These are the activations of a small neural network, seen along a few directions. Each row is one input.
In each table, some parts of the input vary, and every possible input appears once, in random order.
A made-up example of a description, with smaller parts first: one of 2 separate values, together with either a single point or one of 9 places around a ring or (one of 4 places along a line, together with one of 8 places around a ring).
Shared parts are said once, and a part with two or three values counts as separate values.

A family of inputs:
R1: [  9.6  18.3 -16.0  48.7   4.5   2.4  -2.6 -16.5  -4.5 -19.2 -23.4   0.3]
R2: [ 22.8  -4.3 -31.5  15.1 -12.2 -30.9  52.6  57.7 -24.8  10.7 -16.2  30.0]
R3: [-19.5  -2.0  65.2 -79.7  10.0  15.7 -76.0  -8.2  17.6   0.9  31.6 -49.5]
R4: [-10.2  11.6 -12.7  41.4   6.6  14.2  14.7 -38.2   7.5  -2.4  -7.5  -0.2]
R5: [ -0.4 -19.4  68.2 -67.1  -5.3  31.1 -89.2 -17.9  14.1 -18.5  39.9 -36.0]
R6: [ -0.7  -3.3  44.9 -71.1   3.8  30.3 -90.7 -43.6  24.9 -24.9  49.5 -20.9]
R7: [-12.0 -19.3 -37.3   9.7   8.0 -10.1  85.5  17.3  -5.8  47.3  -4.5  26.3]
R8: [-17.0   5.4 -21.6  40.9  21.7  19.7  33.2 -61.4   9.0  17.6 -17.4   9.2]
R9: [  0.8 -13.0 -30.2   8.1  -7.8 -19.5  70.5  35.6 -13.1  26.8  -0.9  26.1]
R10: [  9.9  21.1 -10.6  43.4  -5.1 -12.6 -24.7  -0.2  -4.0 -32.7 -31.5  -6.0]
R11: [ 16.7   4.9 -18.3  10.7 -24.2 -40.4  26.6  75.5 -20.8  -5.5 -19.6  20.6]
Describe the family of inputs behind these rows.
> either one of 3 separate values or (one of 2 separate values, together with one of 4 places along a line)
Change only the place on the line of 4 in R2. List by row number the other rows that result.
> R7, R9, R11

A family of inputs:
R12: [  4.2 -13.0 -32.5  19.8 -18.3 -29.5  62.0  32.3 -22.7   5.3   3.8  18.3]
R13: [  5.0  -2.0  -8.9 -14.5 -14.5 -39.2  39.5  24.8 -30.1   5.1 -11.1  29.4]
R14: [  6.4 -13.6  25.9 -48.0 -26.7   2.4   0.3  51.4   4.8  19.2  39.1  16.1]
R15: [  7.8 -20.2 -53.1  42.6  -5.0  -8.5  70.2  35.6 -17.5   3.0  -6.0  48.0]
R16: [  4.1  -9.3  14.7 -47.8  -2.7  21.4 -69.8 -11.6  13.8 -27.9  47.6  -2.5]
R17: [-10.2   3.2  20.8 -42.5  14.2   0.0 -32.5  32.0  15.8   6.6  22.1 -18.5]
R18: [ 19.0  14.2 -12.0  24.7  -9.6  -0.7 -13.2 -26.1   5.1 -27.2  16.1   2.4]
R19: [ 29.4  14.9 -23.0  46.6  -2.1  21.8  -0.9 -21.6  17.3 -25.6   4.1  32.4]
R20: [ -8.3   7.0  17.4   6.8  -7.3 -22.2 -26.5  -6.3 -12.5  -9.2 -32.4 -11.3]
R21: [  0.6 -12.5  35.8  -8.7  -4.5   5.8 -34.0   5.0  -6.1 -11.3 -12.1 -34.6]
R22: [  5.0   9.6  16.6 -22.8  16.8  -4.9  -5.1  23.1  -3.9   4.9  -8.8 -31.6]
R23: [ 22.9  -2.0  16.1 -25.7  -0.3  16.5 -44.3 -20.9  -1.6 -28.2  20.7 -13.6]
R24: [ -6.9   4.2   3.8  39.8 -14.3 -10.8  -5.0   0.5  -0.6  -7.3 -23.4 -20.0]
R25: [-21.4   3.9   2.4 -16.7   6.1  42.2  -4.9 -76.0  22.0  -3.5  23.4   6.3]
R26: [ -8.0  23.7 -25.1  24.3   6.5 -19.8  23.5  18.4  -6.6   6.5 -17.1 -16.4]
R27: [-15.3 -25.8  23.6 -34.8  -8.0  13.2 -60.2  16.5  29.8  -8.6  14.0 -12.2]
R28: [ -7.9  28.2  -4.9  -7.6  13.1 -32.7   1.8  11.9 -15.0   5.5 -27.7  -6.5]
R29: [-32.7 -15.9  23.5   3.6  16.6  23.7   1.8 -54.1  19.3  15.4  -8.8 -17.1]
R30: [-26.6   2.0   1.8  -4.7  39.5  11.6  23.8 -39.3  16.4  37.4  -1.1 -17.0]
R31: [ -2.3  22.6 -41.5  45.4  14.3   4.3  31.6  22.4  -0.1   8.1 -28.8  14.0]
R32: [ -2.1 -27.4 -12.9  -4.6  13.8   8.7  44.2 -33.0 -13.1  51.7  10.1  10.2]
R33: [ 20.2 -14.3  17.5 -28.7 -18.3  -5.9  30.0  40.7 -16.4  12.7   8.9   3.0]
R34: [ 18.0  10.1 -10.1 -12.8  -3.9  -8.4 -35.9 -29.5  11.3 -26.2  -1.3  20.2]
R35: [ -1.0  12.3   3.9  66.2  -5.5  10.8   3.6   3.6  -9.3  -6.5 -31.2   1.0]
Describe the family of inputs behind these rows.
> one of 4 places along a line, together with either a single point or one of 5 places along a line
The inputs of R12 and R26 match in every part but the place on the line of 4. If R13 is changed in the same way as R12 into R26, which row does it become?
> R28
Change only the place on the line of 4 in R32. List by row number the other rows that result.
> R25, R29, R30
Change only the place on the line of 5 in R19. List by row number the other rows that result.
> R16, R18, R23, R34
Change only the place on the line of 5 in R35. List by row number the other rows that result.
> R20, R21, R24, R27

A family of inputs:
R36: [  7.0   5.0  36.3 -33.8   2.3  16.6 -71.8 -22.2   9.1 -27.4  22.6 -29.9]
R37: [ -6.4 -11.3  43.1 -50.2  -5.7  16.3 -58.0   3.4  14.7  -7.6  28.9 -20.5]
R38: [ -0.6  -1.5  -5.7  -1.2  -8.6 -23.7  23.1  20.7 -13.3   3.6 -16.0   6.8]
R39: [-10.4   5.0  -9.7  12.6   8.8   4.3  -3.3 -27.9   9.4  -0.8  -7.6   0.0]
R40: [ -6.7  13.9   1.1  19.2   8.9   1.1   4.4  -4.3   0.8   4.3 -16.0 -12.2]
R41: [  4.6  -0.1  -4.3  28.7  -6.4  -5.6   5.3   4.0  -5.7  -4.5 -18.6  -0.1]
R42: [  9.9  13.6 -20.3  26.3  -7.4  -9.9  10.9  12.3  -8.6 -15.0 -15.2  21.9]
R43: [-5.0 -4.0 -1.1 -0.9  8.1 -3.5 19.8 22.1 -5.6 18.5 -3.6 -8.2]
R44: [ -1.9  -6.2  -5.8  17.6   3.4  22.0   6.0 -27.7   7.8  -0.7  13.3   1.8]
R45: [ 14.1   0.9 -24.5   9.1 -12.3 -18.7  28.2  37.8  -8.9  -0.6   2.1  19.9]
R46: [ -6.5  -5.9  -8.0 -13.6   7.3  -5.5  13.3  -6.0   2.5  14.4  -2.5   7.3]
R47: [  1.8  -9.3  -1.2 -13.8   1.6   6.3  22.0 -12.0  -2.1  16.0  12.6  13.1]
The inputs of R43 and R40 match in every part but one. If R37 is changed in the same way as R43 into R40, which row does it become?
> R36
Describe the family of inputs behind these rows.
> one of 2 separate values, together with either a single point or one of 5 places along a line
Change only the choice among 2 separate values in R45. List by row number the other rows that result.
> R42
